These are the activations of a small neural network, seen along a few directions. Each row is one input.
In each table, some parts of the input vary, and every possible input appears once, in random order.
Descriptions start from the smaller parts, as in this example, which fits no table here: line(4) and (point or ring(9) or (values(3) and ring(5))).
Shared parts are said once, and a part with two or three values counts as separate values.
In the rows, zero is written as 128.

Rows:
R1: [127 119 103 138 136 161 147 123 102 180 111 139 149 109 136]
R2: [142 144 162 118 128 126 115 133  80  89 141 127 109 133 134]
R3: [135 149 109 125 118 153 144 111 128 186  78 151 158 140 120]
R4: [129 149 116 116 118 159 131 133 100  91 171 138 108 138 131]
R5: [ 84 160 125 142 147  76  88 135 231 124 152 129 194 165 153]
R6: [144 129 154 120 105  94 116 161 131 122  70 134 122 137 105]
R7: [ 86 132 123 164 160  81  94 148 208 123 189 117 182 135 166]
R8: [120 137  96 139 142 163 144 125 128 118 142 129  92 105 119]
R9: [129 149  95 142 118 157 129 122 155 135  98 154 114 149 120]
R10: [140 102 147 137 118 101 118 169 105 114 104 122 115 104 122]
R11: [143 126 156 138 120 125 105 142  79 101 130 142 123 150 149]
R12: [152 100 118 108 154 112 154 130 103 154 109 125 119  75 115]
R13: [148 155 161 122 107 118 101 133 103 109  95 151 131 187 132]
R14: [122 120  90 157 134 163 134 133 129 129 130 144 106 118 135]
R15: [124 131 131 114 102 163 134 104 115  96 168 119 110 157 124]
R16: [124 137 108 120 144 160 155 114 101 169 122 125 133  95 119]
R17: [135 104 166 114 109 105 128 131 119 109 111  89 102 106 102]
R18: [118 120 123 118 126 163 158  84 115 176 120 109 134 112 112]
R19: [161 109 123 113 130 106 145 130 131 172  67 154 142 120 114]
R20: [139 121 151 117 126 101 127 159 104 103 114 106 101  88 108]
R21: [138 126 177 115 112 132 117 105  95  94 138 108 110 152 128]
R22: [115 120 110 137 125 166 147  95 143 124 140 112  93 123 112]
R23: [130 132 110 135 110 158 120 141  99 103 159 152 123 153 147]
R24: [137 162 113 120  95 151 115 131 125 110 124 161 131 188 131]
R25: [ 83 150 128 142 166  80 105 140 210 113 200 106 162 122 157]
R26: [147  84 133 106 137 115 155 100 117 161 107 110 120  92 108]
R27: [ 75 137 140 139 151  81 113 112 223 115 195  89 166 139 155]
R28: [155  81 114 127 146 113 146 139 105 165  99 140 134  90 131]
- Describe the family of inputs behind these rows. => line(4) and (point or ring(6))
- Changing only the line(4) part turns R21 into R11. The same change can be made to R18. Which row results? => R1
- List by row number the other rows that have the line(4) part in common with R4. => R2, R8, R12, R16, R20, R25
- Change only the ring(6) part in R13. List by row number the other rows that result. => R3, R6, R9, R19, R24

Rows:
R29: [136 133 163 117 112  98 103 139 120 102 128 128 140 159 134]
R30: [135 130 152 137 118 107 100 159 109  95 136 137 133 148 146]
R31: [116 127  96 142 152 137 133 126 145 145 158 140 147 121 150]
R32: [119 125 154 125 122 126 114 124 113  91 167 107 120 137 136]
R33: [132 122 151 122 131  80 114 139 157 119 109 118 133 127 120]
R34: [119 127 130 124 144  90 125 134 167 157 117 122 165 115 127]
R35: [180 104 132  99 104 155 159 120  47 160  46 146  99 110  94]
R36: [112 153 130 129 122 155 121 110 125 100 162 121 116 149 132]
R37: [108 135 106 137 122 158 134 111 149 120 150 121 115 134 124]
R38: [116 114 141 129 140 107 125 125 150 109 147  98 114 106 122]
R39: [125 130 166 118 113 113 115 120 124 101 149 110 128 152 133]
R40: [114 140 119 129 114 146 134 108 158 129 132 124 124 148 120]
R41: [112 131 121 130 138 131 136  98 163 159 139 124 157 139 137]
R42: [126 143 115 128 113 131 122 128 156 130 111 142 136 156 122]
R43: [117 124 118 143 150  98 122 153 156 151 124 129 156 105 139]
R44: [130 126 142 129 127 120 112 148 105  86 169 127 120 134 146]
R45: [102 120 120 132 153 116 136 118 159 146 154 100 144  95 130]
R46: [178 102 122 117 111 162 156 138  36 156  53 154  92 101 103]
R47: [112 121 108 136 158 111 134 142 151 142 156 120 144  91 140]
R48: [106 126 108 138 147 143 136 101 153 149 157 121 147 125 140]
R49: [118 158 143 121 113 143 122 107 135 111 143 123 125 164 128]
R50: [173 103 135 100 105 168 169 104  50 161  63 130  89 102  91]
R51: [125 115 130 134 145 102 123 148 142 104 148 117 114 103 132]
R52: [128 158 129 140 119 136 106 147 121 105 129 150 130 161 141]
R53: [119 136  95 141 127 152 131 136 140 115 152 141 115 130 134]
R54: [122 154 119 133 127 150 119 135 116  95 163 141 117 145 142]
R55: [130 161 140 120 112 127 109 127 132 111 121 142 138 172 130]
R56: [121 131 106 148 144 124 120 137 149 155 124 151 160 135 150]
R57: [124 139 104 147 119 140 118 147 145 125 118 151 128 145 133]
R58: [168  98 124 107 112 177 167 108  42 153  79 129  81  91  93]
R59: [123 134 118 129 138 116 124 117 160 160 117 143 169 146 138]
R60: [130 119 140 142 136  89 111 158 146 114 116 126 126 116 131]
R61: [108 124 133 125 145 105 137 115 169 155 137 103 153 109 126]
R62: [176  99 115 111 118 173 166 130  33 149  81 145  82  89 101]
R63: [121 119 154 122 131  95 126 121 160 119 129 100 122 120 118]
- Describe the family of inputs behind these rows. => ring(5) and (point or ring(6))
- Changing only the ring(5) part turns R51 into R60. The same change can be made to R44. Which row results? => R30
- A walk changes only the ring(5) part. It starts at R42 and steps to R57. List the rest of the walk in order. => R53, R37, R40
- A walk changes only the ring(6) part. It starts at R48 and steps to R45. List the rest of the walk in order. => R38, R32, R36, R37

Rows:
R64: [140 115  93 126 129 181 159 109  85 167 116 143 122 109 123]
R65: [ 98 133 150 138 143  60  97 134 217 125 142 106 173 144 141]
R66: [168  96 153 103 111 129 151 130  69 129  77 116  82  93  90]
R67: [ 88 138  89 155 158 143 130 125 176 130 191 121 140 112 151]
R68: [151  88 131 118 139 117 150 134  90 165  94 123 127  80 116]
R69: [100 111 127 146 169  79 119 148 178 126 168 101 147  83 143]
R70: [156 141 111 120  97 180 143 121  77 142  72 161 104 147 107]
R71: [163 107 144 113 128 108 138 134  91 171  65 142 142 114 118]
R72: [103 166  93 153 131 133 104 145 182 118 154 161 157 172 156]
R73: [141 112 100 123 124 186 164 105  81 141 121 129  87  99 111]
R74: [ 88 124 143 128 163  68 118 118 210 138 168  87 171 109 139]
R75: [116 139 131 144 141  68  93 168 184 115 131 139 163 142 148]
R76: [ 85 160 113 148 132 123 109 110 215 129 166 128 167 173 149]
R77: [152 134 107 121 118 171 147 110  86 171  86 163 137 143 125]
R78: [153  85 137 115 134 123 156 130  85 140  99 110  93  71 105]
R79: [136 148 202 120  96  93  74 160  93  18 173 114 103 179 145]
R80: [168 114 149 112 107 117 135 146  82 142  51 139 110 119 101]
R81: [ 76 152 106 138 151 132 130  94 207 142 193 107 165 138 147]
R82: [156 122 115 111 101 192 159 104  64 129  99 136  75 122  96]
R83: [122 174 165 128  87 156  83 135  87  20 195 135  95 210 150]
- Describe the family of inputs behind these rows. => values(2) and (point or line(4) or ring(5))
- Changing only the values(2) part turns R73 into R78. The same change can be made to R72. Which row results? => R75
- Change only the values(2) part in R71. List by row number the other rows that result. => R77
- A walk changes only the line(4) part. It starts at R69 and steps to R74. List the rest of the walk in order. => R65, R75
